Each row below holds a small network's activations on one input, seen along a few directions.
In each table, some parts of the input vary, and every possible input appears once, in random order.
A made-up example of a description, with smaller parts first: one of 2 separate values, together with either a single point or one of 9 places around a ring or (one of 4 places along a line, together with one of 8 places around a ring).
Shared parts are said once, and a part with two or three values counts as separate values.
In the rows, 128 means zero.

Other details of the inputs shift rows strongly along three fixed directions, in all tables alike. That doesn't count.
These rows show it; all are for the same input, with only those details redrawn:
[170 209 103 123  90 186 147 201 141 135 129 114 167]
[148 168 113 128 113 148 143 174 146 135 122 120 153]
[159 144 132 126 128 129 139 193 112 159 131 127 160]
[167 156 147 155 141 155  70 136  78 130 125 161 150]
[149 134 129 124 131 115 148 187 125 158 127 121 155]
[124  87 146 143 167  77 109 121 117 146 110 143 132]
[115  70 149 142 177  60 117 119 119 152 110 142 129]
[165 133 156 148 152 131  81 154  68 149 130 157 155]

Table:
R1: [161 140 146 121  98 158 114 187 100 156 151 117 152]
R2: [126  64 140 140 180  62 139 107 102 140 120 135 117]
R3: [167 186 125  99  70 206 165 188 126 126 149  95 139]
R4: [136 101 160 125 142  97 118 146  69 160 138 169 147]
R5: [114  63 175 117 139  86 141 113 112 140 120 118 111]
R6: [144 109 150 143 159 102 101 143  94 151 121 147 145]
R7: [154 115 143 155 154 123 103 109  72 124 123 152 137]
R8: [176 179 125 123  89 169 153 188 103 137 141 107 147]
R9: [171 109 151 128 161 136  99 127  51 135 147 162 142]
R10: [123 191 119 147  76 189  98  86 148  92 127 142 114]
R11: [ 95  58 138 128 161  79 108  86 152 137 131 120  96]
R12: [107 111 105  96 118  94 201 171 160 159 134 121 139]
R13: [142 145 122 140 116 169  97  75 127  91 138 127 102]
R14: [ 91  96 135  96 116  99 180 153 152 158 138 106 115]
R15: [129  97 125 108 110 102 184 157 148 144 141  88 117]
R16: [116 136 105 107 103 110 182 172 192 146 114  83 130]
R17: [ 98 108  93 121 132  88 183 139 200 137 102  98 133]
R18: [ 93 129 106 135 109 143 117  74 203  93 108 112  96]
R19: [158 133 131 106 127 141 138 196 107 158 141 133 162]
R20: [150 136 145 115  97 139 131 184 126 155 143 110 143]
R21: [146 107 133 134 175 108  99 139  92 151 139 142 137]
R22: [131 160 123 156 123 175  65  85 125 100 108 142 123]
R23: [127 121 148 154 149 145  55  62 114  96  98 179 128]
R24: [ 92 125  88 129 137 123 126  73 204 100 105 107  93]
R25: [169 167 138 163 131 168  86 101  80 100 119 158 137]
R26: [ 76 119 128 147 194  81  76  68 150  45 124 135 118]
R27: [ 91  81 124 139 158  60 150 105 131 148 117 139 123]
R28: [144 124 134 138 131 145 113  94 104 104 114 152 136]
R29: [130  99 120 115 133  91 176 152 133 146 128  97 116]
R30: [103 156  72 110 104 115 215 167 197 141 126  99 132]
R31: [149 176 115  86  86 192 155 197 155 143 154  88 141]
R32: [ 93 138  94 139 125 138 120  76 200  95  95 114  97]
R33: [109  71 129 132 177  63 135 127 137 152 115 128 124]
R34: [131 165 131 150 104 178  78  92 106 107 142 154 113]
R35: [169 137 140 132 116 144 130 166  71 145 140 121 144]
R36: [112 154  87 116  90 144 187  96 214  83  90 109 121]
R37: [138 200 109 147  95 209  88  89 119  89 119 171 143]
R38: [ 97  93 104  93 140  77 192 146 162 156 136 122 127]
R39: [159 121 120 125 151 117 149 151  98 143 146 124 136]
R40: [151 121 156 105 103 147 158 175  99 149 145 103 141]
R41: [108  50 140 109 159  57 149 141 136 161 114 132 140]
R42: [ 85 144  93 132 106 142 129  61 192  95 128 119  88]
R43: [108 130  95 129 122 139 150  62 186  77  94 131 107]
R44: [ 98 174  90 128  64 167 157 109 197 104 125 107 115]
R45: [ 77 101 129 117 135 115 128  69 159 118 129 126  89]
R46: [149  86 170 144 134 117  96 116  64 137 142 139 124]
R47: [119 196 106 149  91 177 106  89 148  95 114 140 114]
R48: [101  98 161 129 133 122  95  84 147 117 105 132 107]
R49: [108 106 141 126 188  58 133 131 106  78 152 114 132]
R50: [148 127 157 144 145 128  83 149  37 162 155 160 132]
R51: [114 113 120  99 114 134 170 115 168 118 132  90 103]
R52: [119 122 164 134 120 147  88 103  85 131 138 151 124]
R53: [157 171 139 151  91 189  89  91 114  88 126 136 117]
R54: [134 185 129 117 144 121 127 200  82 101 185 125 165]
R55: [161 127 121 111 128 125 160 178  99 154 155 102 131]
R56: [130 195 111 163 114 174  93  81 128  93 113 163 128]
R57: [106  91 137  89 109 107 181 178 170 162 127  84 135]
R58: [128 109 141 138 158 110  93 118  70 152 153 152 116]
R59: [ 96 107 157 123 118 116 127 106 128 135 126 134 112]
R60: [135 152 128  95  92 170 153 183 155 142 137  95 137]
R61: [ 90 105 124 146 138  98 115  76 133 125 112 139 105]
R62: [102 148  93 148 146 134 115  65 153 102 120 149 108]
R63: [149 107 140 118 161 126  95 137  91 145 138 155 143]
Changing only one part turns R8 into R47. The same change can be made to R55. Which row results?
Answer: R58
Changing only one part turns R30 into R2. The same change can be made to R62. Which row results?
Answer: R39
Describe the family of inputs behind these rows.
Answer: one of 3 separate values, together with either a single point or (one of 4 places along a line, together with one of 5 places along a line)
Change only the place on the line of 4 in R37. List by row number the other rows that result.
Answer: R4, R12, R38
Change only the choice among 3 separate values in R18. List by row number the other rows that result.
Answer: R15, R34
Change only the choice among 3 separate values in R57. List by row number the other rows that result.
Answer: R40, R52
A walk changes only the place on the line of 4. It starts at R10 and steps to R44. List the rest of the walk in order.
Answer: R34, R42

Table:
R64: [ 67 137 102 154 148  99 125  34 179  75 101 142  91]
R65: [152 181 118 148  78 186 130 106 154  97  99 131 138]
R66: [189 183 151 150 139 207  38 125  50 111 138 155 149]
R67: [102 193  75  97  91 134 209 198 201 124 135  86 151]
R68: [ 86 120 128 134 163  91 104 122 140 119 136 147 129]
R69: [151  39 175 127 154  71 139 142  55 177 127 152 143]
R70: [126 144 105 140  99 136 154 126 164 154  97 130 121]
R71: [ 89  97 103 122 145  62 181 116 170 102 132  86 101]
R72: [121  79 140 176 161 122  57  14  91 128  91 195  97]
R73: [124 205  68 115  86 172 196 157 174 101 149 113 136]
R74: [148 111 130 113 119 111 155 209 115 214 128 120 160]
R75: [121  52 148 123 173  50 162 118 122 150 127 113 113]
R76: [113 123 107  92 138  84 197 199 156 134 153  71 141]
R77: [147 200 113 162  99 218  47  93 145 113 102 172 136]
R78: [190 170 152 126 132 177  80 193  73 141 155 136 158]
R79: [127 125 136 138 120 148 102 103 140 113  88 140 130]
R80: [160 145 145 116 110 153 117 178 125 149 127 133 170]
R81: [147 101 149  91 164  75 142 235  80 165 180 100 158]
R82: [168 114 162 141 169 123  80 130   9 117 173 159 136]
R83: [ 36   5 198 101  92  98 120  24 159 132 141  95  25]
R84: [124 162  81 123 108 169 153  66 185  71 109 113 106]
Describe the family of inputs behind these rows.
Answer: either a single point or (one of 4 places along a line, together with one of 5 places along a line)
